a = [114 124 145 108 102 128 118]
Which number is the entry just right of 145?
Answer: 108
Which number is the largest entry?
Answer: 145

Questions about the matrix below. Counting starts at 1.
1) Which number is the bottom-left entry?
2) Which number is the top-left entry?
3) Which number is the entry in row 1 and column 2?
4) Which number is the entry just right of 132?
5) Which number is the entry in row 2 and column 1?
6) Which number is the bottom-right entry?
7) Which number is the entry in row 1 and column 3?
8) Which number is the top-right entry?
[[119 130 120 126 118 134 134 133 123 134 145 125]
 [128 135 131 130 135 115 140 123 140 125 127 138]
 [131 126 134 126 156 131 122 139 133 132 127 115]]
1) 131
2) 119
3) 130
4) 127
5) 128
6) 115
7) 120
8) 125

Questions about the row below.
1) What is the second entry from the right?
2) What is the last entry?
3) What is the third entry from the left?
4) What is the entry just right of 122?
[133 111 120 115 100 143 134 122 138 144 157 142]
1) 157
2) 142
3) 120
4) 138

W =
[[127, 124, 130, 128, 127, 126, 123, 123, 128, 126, 133, 129],
 [126, 129, 103, 131, 128, 128, 132, 128, 125, 124, 131, 126],
 [126, 121, 130, 128, 121, 129, 114, 131, 133, 116, 129, 126],
 [134, 124, 111, 121, 124, 128, 124, 137, 129, 143, 130, 130],
 [133, 131, 137, 130, 132, 119, 126, 128, 127, 128, 126, 128],
 [122, 123, 116, 127, 129, 123, 139, 127, 120, 139, 127, 126],
 [128, 132, 102, 130, 129, 132, 135, 123, 136, 125, 124, 127],
 [134, 129, 116, 122, 131, 129, 113, 128, 127, 135, 132, 125],
 [134, 120, 123, 124, 123, 119, 131, 124, 125, 122, 124, 128],
 [128, 136, 116, 128, 133, 131, 129, 124, 124, 125, 131, 126],
 [124, 131, 118, 124, 128, 129, 99, 129, 122, 132, 121, 129],
 [132, 130, 131, 126, 126, 129, 115, 130, 128, 126, 125, 129],
 [123, 126, 143, 124, 128, 121, 144, 128, 131, 114, 116, 127],
 [122, 127, 133, 131, 130, 131, 123, 128, 118, 137, 120, 130],
 [129, 128, 124, 127, 129, 126, 135, 133, 129, 124, 137, 127]]
Read off the top entry of the column that holds the smallest entry.
Answer: 123
Read off the 1st entry on the main diagonal.
Answer: 127
Read off the entry directly below the largest entry.
Answer: 123
Read off the third entry, reading row by row.
Answer: 130
The top-right entry is 129
Read off the third entry from the end, reading row by row.
Answer: 124
Read off the entry just left of the smallest entry.
Answer: 129
The entry in the bottom-left corner: 129
The bottom entry of the column that holds the largest entry: 135
Read off the fifth entry in reading order.
Answer: 127
Read off the second entry on the diagonal from the top-right corner.
Answer: 131
The last entry, reading row by row is 127
Read off the second entry in reading order.
Answer: 124
The largest entry in the first row -> 133
Read off the last entry in the row that holds the smallest entry.
Answer: 129
The 2nd smallest entry is 102
Read off the entry directly above the smallest entry.
Answer: 129
Read off the third entry on the main diagonal.
Answer: 130
The 2nd entry on the main diagonal -> 129
The first entry in the row that holds the largest entry: 123
The entry just left of the largest entry -> 121
The first entry of the smallest entry's row: 124
Read off the smallest entry in the last column.
Answer: 125

X =
[[113 113 129 135 117 116 124 119 127 126 124 121]
 [139 144 128 135 123 116 131 147 124 140 140 113]
 [139 116 127 131 110 144 131 133 127 134 130 105]]
The entry directly above the largest entry -> 119
The third entry on the diagonal from the top-right corner -> 134
Which number is the first entry, reading row by row?
A: 113
Which number is the top entry of the column that holds the smallest entry?
A: 121
Which number is the entry just right of the largest entry?
A: 124
Which number is the entry directly above the smallest entry?
A: 113
The 2nd entry, reading row by row -> 113
Which number is the entry in the bottom-right corner?
A: 105
The second entry on the main diagonal: 144
The fifth entry in reading order is 117
The first entry in the row that holds the largest entry is 139
The fourth entry from the end, reading row by row is 127

arr = [[128, 140, 128, 133, 125, 128, 142, 127, 117], [125, 118, 118, 126, 123, 122, 120, 123, 120], [125, 123, 121, 116, 125, 119, 123, 122, 144], [127, 119, 115, 109, 123, 117, 120, 122, 133], [125, 131, 123, 125, 124, 122, 132, 124, 135], [129, 145, 119, 132, 121, 122, 147, 122, 123], [127, 122, 138, 120, 131, 131, 121, 129, 133], [124, 108, 128, 117, 129, 128, 107, 129, 129], [124, 116, 131, 126, 129, 130, 115, 128, 132], [126, 137, 122, 118, 122, 119, 140, 124, 134], [124, 116, 131, 122, 129, 129, 116, 129, 129], [128, 132, 120, 137, 124, 124, 132, 118, 139], [127, 132, 126, 135, 125, 131, 133, 131, 101], [127, 122, 146, 119, 135, 137, 119, 135, 127]]
Report the entry just left of the largest entry.
Answer: 122
Report the maximum.
Answer: 147
The entry just right of 107 is 129
Report the entry just right of the largest entry.
Answer: 122

Questions about the matrix below. Counting starts at 1.
1) The entry directly below the smallest entry?
2) The bottom-left entry?
3) The entry in row 1 and column 1?
4) The entry at row 1, column 3?
5) The bottom entry of the column that holds the smallest entry?
6) The entry in row 3 and column 2?
7) The entry at row 1, column 2?
8) The smallest entry?
array([[117, 126, 125, 136, 133, 125],
       [138, 115, 122, 133, 132, 102],
       [140, 126, 127, 127, 122, 117],
       [118, 135, 133, 133, 128, 116],
       [120, 129, 129, 131, 118, 113],
       [140, 121, 128, 128, 137, 133],
       [113, 123, 123, 135, 136, 129],
       [141, 132, 137, 129, 128, 109],
       [136, 124, 129, 129, 128, 142],
       [128, 128, 126, 130, 130, 109],
       [115, 125, 121, 126, 140, 141]])
1) 117
2) 115
3) 117
4) 125
5) 141
6) 126
7) 126
8) 102

Read these off the grid that follows. Indices start at 1.
1) Find the entry in row 1 and column 1.
2) Find the entry at row 1, column 2.
3) Find the entry in row 3 and column 3.
4) Find the entry at row 1, column 3.
5) Find the entry in row 3 and column 1.
[[115 129 110 124 120 123 141 118 116 128 124 134]
 [117 121 117 131 120 127 136 131 118 139 128 126]
 [112 130 129 139 131 121 143 129 150 136 150 132]
 [123 124 129 127 114 118 128 136 121 131 129 121]
 [137 136 121 124 129 135 125 141 130 126 141 123]
 [121 127 127 134 118 129 137 126 121 132 137 118]
 [132 128 134 120 114 129 139 134 133 127 128 129]
 [132 134 123 124 128 134 124 138 113 124 141 116]
 [132 127 138 112 137 138 140 121 116 127 135 113]
 [117 138 129 126 122 115 136 133 116 124 135 129]
 [126 132 138 139 113 124 124 134 118 138 118 113]
 [134 128 133 137 137 118 127 120 140 132 129 131]
 [117 136 111 126 118 124 137 121 133 122 124 131]]
1) 115
2) 129
3) 129
4) 110
5) 112

M =
[[123 133 135 121 127 131 124 128 121 136]
 [126 127 136 122 133 119 135 118 116 131]
 [103 122 125 129 146 111 139 111 138 136]
 [121 122 114 139 137 130 128 130 143 135]
 [114 126 115 126 139 117 147 122 140 142]
 [126 138 139 117 130 127 127 128 124 122]
 [121 126 135 130 134 126 123 119 128 125]
 [128 130 126 125 129 129 127 129 129 130]
 [135 126 124 129 119 133 134 127 121 129]
 [117 123 139 129 126 120 126 116 126 124]]
Indices start at 1.
The bottom-right entry: 124
What is the entry at row 3, column 1? 103
What is the largest entry? 147
What is the entry just right of the smallest entry? 122
The top-right entry: 136
The entry at row 1, column 1 -> 123
The entry at row 3, column 3 -> 125
The entry at row 1, column 2 is 133
What is the bottom entry of the column that holds the smallest entry? 117
The entry in row 2 and column 2: 127
The entry at row 1, column 3: 135
What is the entry in row 2 and column 1? 126
What is the bottom entry of the column that holds the largest entry? 126
What is the entry just left of the largest entry? 117
The entry directly below the smallest entry: 121
The entry directly below the largest entry -> 127
What is the top entry of the column that holds the largest entry? 124
The entry just right of the largest entry is 122

m = 136  126  134  132  131  139  114  127  138  117  129  102
The entry just right of 127: 138
Read off the first entry.
Answer: 136
The entry just left of 102: 129
Read off the fifth-last entry.
Answer: 127

x = [ 99 137 135 118]
The third entry from the left is 135
The last entry: 118
Report the entry just left of 137.
Answer: 99

[[121 127 124 129]
 [120 127 127 146]
 [122 127 126 126]
 [133 128 123 106]]
Indices start at 1.
The entry at row 2, column 1: 120
Find the entry in the bottom-left corner.
133
The entry in row 1 and column 1 is 121
Find the entry directly below 146.
126
Find the entry in row 3 and column 1.
122
The entry at row 3, column 3 is 126
The entry just left of the largest entry: 127
